A small network was shown many inputs. Here are its activations along a few directions, one row for each input.
Each table varies a few parts of the input and shows all the possible inputs, shuffled.
A made-up example of a description, with smaller parts first: one of 4 places along a line, together with either a single point or one of 11 places around a ring or (one of 3 separate values, together with one of 5 places around a ring).
Shared parts are said once, and a part with two or three values counts as separate values.
(in the rows, 128 means zero)

Table:
row 1: [170 113 131 151 143 146 124  86 119 106 140]
row 2: [ 85 179 122  96 173 119  99 117 125 136  94]
row 3: [140 125 145 196 113 176 109 112  95 116 150]
row 4: [146  80 127 129  45 124 146 158 120 140 139]
row 5: [ 90 175 155 139 149 111 140 190 156 154 223]
row 6: [137  84 132 146  35 130 141 167 111 143 142]
row 7: [185 108 127 128 163 125 148  77 133  93 124]
row 8: [168  71 121  89  78 104 172 138 142 121 119]
row 9: [178 110 128 139 153 135 135  80 127 100 133]
row 10: [ 71 192 131 123 155 132  83 133 115 142  99]
row 11: [ 92 173 118  84 182 112 110 111 128 130  90]
row 12: [ 57 142 105 182 200 126 135 193 206 170 162]
row 13: [ 78 186 126 109 164 125  90 125 120 140  97]
row 14: [154  76 124 114  55 118 153 150 128 135 134]
row 15: [174  69 122  80  91  98 185 134 147 113 109]
row 16: [152 121 139 180 123 167 111 103 103 115 148]
row 17: [ 63 199 137 138 145 137  79 142 109 143 100]
row 18: [162  74 122 101  66 111 162 143 136 128 128]
row 19: [162 116 135 164 133 157 116  94 111 111 145]
row 20: [ 99 167 114  74 191 105 123 107 131 123  84]
Question: What is each input in this table made of?
Answer: either one of 2 separate values or (one of 3 separate values, together with one of 6 places along a line)
Question: A walk changes only the place on the line of 6. It starts at row 20 and steps to row 11. List the rest of the walk in order.
Answer: row 2, row 13, row 10, row 17

Table:
row 21: [ 80 172 104  53 193  77 130 126 145 139  64]
row 22: [184  77 129 148 117 131 170 125 130 109 182]
row 23: [121  98 140 125  35 124 163 187 123 146 159]
row 24: [147  84 122 147  61 115 146 160 149 150 176]
row 25: [174  63 110  46  82  94 175 125 152 115  90]
row 26: [163  71 130 174  82 131 162 148 146 119 134]
row 27: [122 209 147 117 194 133  83  62  99  96 104]
row 28: [ 95 170 136 144 210 143 119 118 144 133 161]
row 29: [ 81 169 129 168 179 144 108 153 154 140 115]
row 30: [ 72 170 125 141 151 125  89 169 152 171 158]
row 31: [ 46 182 141 124 122 119 107 197 120 164 143]
row 32: [188  57 120 146  84 157 130  76  90 107 100]
row 33: [ 97 173 109 145 189 162  74  77 103 119  83]
row 34: [222  95 150 114  93 137 136  70  85  85 124]
Question: What is each input in this table made of?
Answer: one of 2 separate values, together with either a single point or one of 6 places along a line
Question: Changing only the choice among 2 separate values turns row 26 into row 29. The same change can be made to row 23. Which row results?
Answer: row 31
Question: Which other rows does row 28 become when the choice among 2 separate values takes its other values? List them by row number.
Answer: row 22

Table:
row 35: [143 107 123 103 106 115 143 127 128 124 113]
row 36: [155  99 121 105 125 113 155 121 141 119 122]
row 37: [139 110 124 102 100 116 139 129 124 126 110]
row 38: [165  98 129 140 122 132 146 114 132 114 144]
row 39: [162  98 126 128 123 126 149 116 135 116 136]
row 40: [151 102 121 104 119 114 151 123 137 121 119]
row 41: [142 111 130 125  92 131 129 126 113 125 121]
row 42: [154 103 128 127 111 128 141 120 127 120 130]
row 43: [139 112 127 113  93 124 132 128 116 126 114]
row 44: [158  99 123 117 124 119 152 119 138 117 129]
row 45: [ 31 173 129 147 131 113 121 228 168 187 172]
row 46: [ 88 219 130 144 244 155  64  65 106 112  90]
row 47: [160 103 133 150 109 141 136 116 120 117 145]
row 48: [135 112 125 101  94 117 136 131 119 128 107]
row 49: [158 101 127 128 117 127 145 118 131 118 133]
row 50: [149 110 136 147  91 145 124 122 106 122 135]
row 51: [ 28 175 128 135 132 106 124 231 171 188 166]
row 52: [168  98 132 151 122 139 143 112 128 113 151]
row 53: [147 104 122 103 113 115 147 125 133 122 116]
row 54: [ 34 171 131 159 130 120 117 225 166 186 178]
row 55: [ 25 177 127 123 133  99 128 233 173 188 160]
row 56: [151 104 125 115 112 121 144 122 130 121 123]
row 57: [156 105 134 149 103 143 132 118 115 118 141]
row 58: [152 107 135 148  97 144 128 120 111 120 138]
row 59: [ 76 226 122  93 248 126  73  73 116 118  70]
row 60: [149 108 132 137  98 137 130 122 114 122 131]
row 61: [157 103 131 138 110 135 138 118 123 118 137]
row 62: [ 37 169 132 171 130 127 114 223 162 185 184]
row 63: [150 106 128 126 105 129 137 122 122 121 127]
row 64: [ 82 223 126 119 246 140  68  69 112 115  80]
row 65: [146 109 129 125  99 130 133 124 118 123 124]
row 66: [147 106 126 114 105 122 140 124 125 123 120]
row 67: [154 101 124 116 118 120 148 120 134 119 126]
row 68: [164 100 133 151 115 140 139 114 124 115 148]
row 69: [153 105 131 138 104 136 134 120 119 120 134]
row 70: [ 79 225 124 106 247 133  70  71 114 116  75]
row 71: [ 85 221 128 132 245 147  66  67 109 113  85]
row 72: [143 109 126 114  99 123 136 126 121 125 117]
row 73: [161 100 130 139 116 134 142 116 128 116 140]
row 74: [146 110 133 136  92 138 127 124 110 123 128]
Question: Changing only one part turns row 36 into row 39. The same change can be made to row 53. Which row results?
Answer: row 42
Question: Changing only one part turns row 51 into row 62. The same change can be made to row 72. Which row results?
Answer: row 58
Question: What is each input in this table made of?
Answer: one of 5 places along a line, together with either one of 2 separate values or one of 6 places along a line
Question: Which other rows does row 64 become when the choice among 2 separate values takes its other values? List them by row number.
Answer: row 45
Question: Which other rows does row 59 become when the choice among 2 separate values takes its other values? List them by row number.
Answer: row 55
Question: Which other rows agree with row 71 in the place on the line of 5? List them by row number.
Answer: row 38, row 54, row 60, row 61, row 69, row 73, row 74
Question: Which other rows does row 52 become when the place on the line of 6 takes its other values? List them by row number.
Answer: row 47, row 50, row 57, row 58, row 68

Table:
row 75: [ 86 171 128 139 158 141  97 123 114 132 101]
row 76: [ 95 174 130 120 181 120 111 135 144 140 144]
row 77: [164  83 139 153  58 134 162 172 131 134 159]
row 78: [ 89 171 131 130 189 122 132 137 144 127 126]
row 79: [ 88 172 127 137 155 141  90 122 114 137 106]
row 80: [134 109 118  39  85  77 156 139 131 126  75]
row 81: [185  72 140 119  98 146 155  95 101 109 134]
row 82: [ 92 174 130 123 184 121 117 136 144 136 138]
row 83: [187  75 117 122 118 141 143  89 115  95 118]
row 84: [ 93 172 127 132 148 139  79 120 112 144 118]
row 85: [ 90 173 131 127 187 122 124 136 144 131 132]
row 86: [183  90 133 129  64 131 151 101  96 108 160]
row 87: [117  67 106 143  83 109 164 189 157 164 160]
row 88: [ 91 172 127 134 152 140  84 121 113 140 112]
row 89: [130  80 129 140  51 133 155 177 158 146 161]
row 90: [186  92 121 136 133 122 141  80 141 105 105]
row 91: [180  84 154 152  56 126 148 142 112 112 157]
row 92: [189  84 116 125 125 137 143  85 129  99 109]
row 93: [ 84 170 128 142 161 141 104 124 115 128  96]
row 94: [ 97 174 129 118 177 119 105 134 143 144 151]
Question: What is each input in this table made of?
Answer: either a single point or one of 9 places along a line or (one of 2 separate values, together with one of 5 places along a line)

Table:
row 95: [ 80 158  82  84 202 118 115 103 120 129  72]
row 96: [203  91 140 138 111 151 144  85  86  94  83]
row 97: [ 91 157 113  85 222 110 114  97 139 134  93]
row 98: [154  82 127 126 121 150 191 107 167 118 210]
row 99: [184  93 118 131  78 149 111  63  97 106  81]
row 100: [110 176 131  86 215 100 118  98 156 134  93]
row 101: [204  71 156 145 130 131 178 118 117 107 158]
row 102: [ 65 153 109 194 142 185  89 145  93 146 135]
row 103: [171  89  97 134 119 119 147 176 171 157 198]
row 104: [ 86 103 133  55  73 121 163 216 160 144  69]
row 105: [191  83 137 149 120 128 171  92 106  52 118]
row 106: [ 87 106 115 132  46  81 186 196 149 172 110]
row 107: [176  92 115 115  70 148  76  61 110 125  94]
row 108: [104 206 164 195 128 150  93 158 134 120 163]
row 109: [118  73 114 135  83  80 132 190 178 161 162]
row 110: [115 167 145  53  60  91 104 136  45 128 175]
row 111: [ 98 172 164 200 157 160  93 142 131 148 163]
row 112: [ 78 153 144 195 166 172  90 139 114 150 160]
row 113: [117 208 128  80 189  87 118 110 159 108  95]
Question: What is each input in this table made of?
Answer: either a single point or (one of 2 separate values, together with one of 4 places along a line) or one of 10 places along a line
Question: Which other rows does row 112 become when the choice among 2 separate values takes its other values? List them by row number.
Answer: row 97

Table:
row 114: [111 138 112  87 139 118 128 115 135 120  68]
row 115: [ 88 167 128 170 146 163  74 123 106 145 127]
row 116: [ 90 179 140 164 163 151  89 129 118 135 134]
row 117: [227  43 131 165 104 161 166  78 115  83 142]
row 118: [111  89 134 141  44 108 163 235 168 167 180]
row 119: [ 99 185 132 132 187 127 118 129 134 130 134]
row 120: [100 168 132 109 193 121 114 118 152 134 118]
row 121: [152 114 128  96 116 110 140 105 103 109  74]
row 122: [101 149 102  95 187 106 115 120 147 141 112]
row 123: [ 99  82 126 140  45 108 172 221 159 177 188]
row 124: [181  99 134  79  85 128 136  91  93 104 117]
row 125: [ 86 181 138 149 174 131 107 130 124 126 142]
row 126: [219  70 127 137  82 132 142  70 111  94 128]
Question: What is each input in this table made of?
Answer: either one of 2 separate values or one of 11 places along a line
Question: A walk changes only the place on the line of 11. It starts at row 117 and steps to row 126. List the rest of the walk in order.
Answer: row 124, row 121, row 114, row 122, row 120, row 119, row 125, row 116, row 115
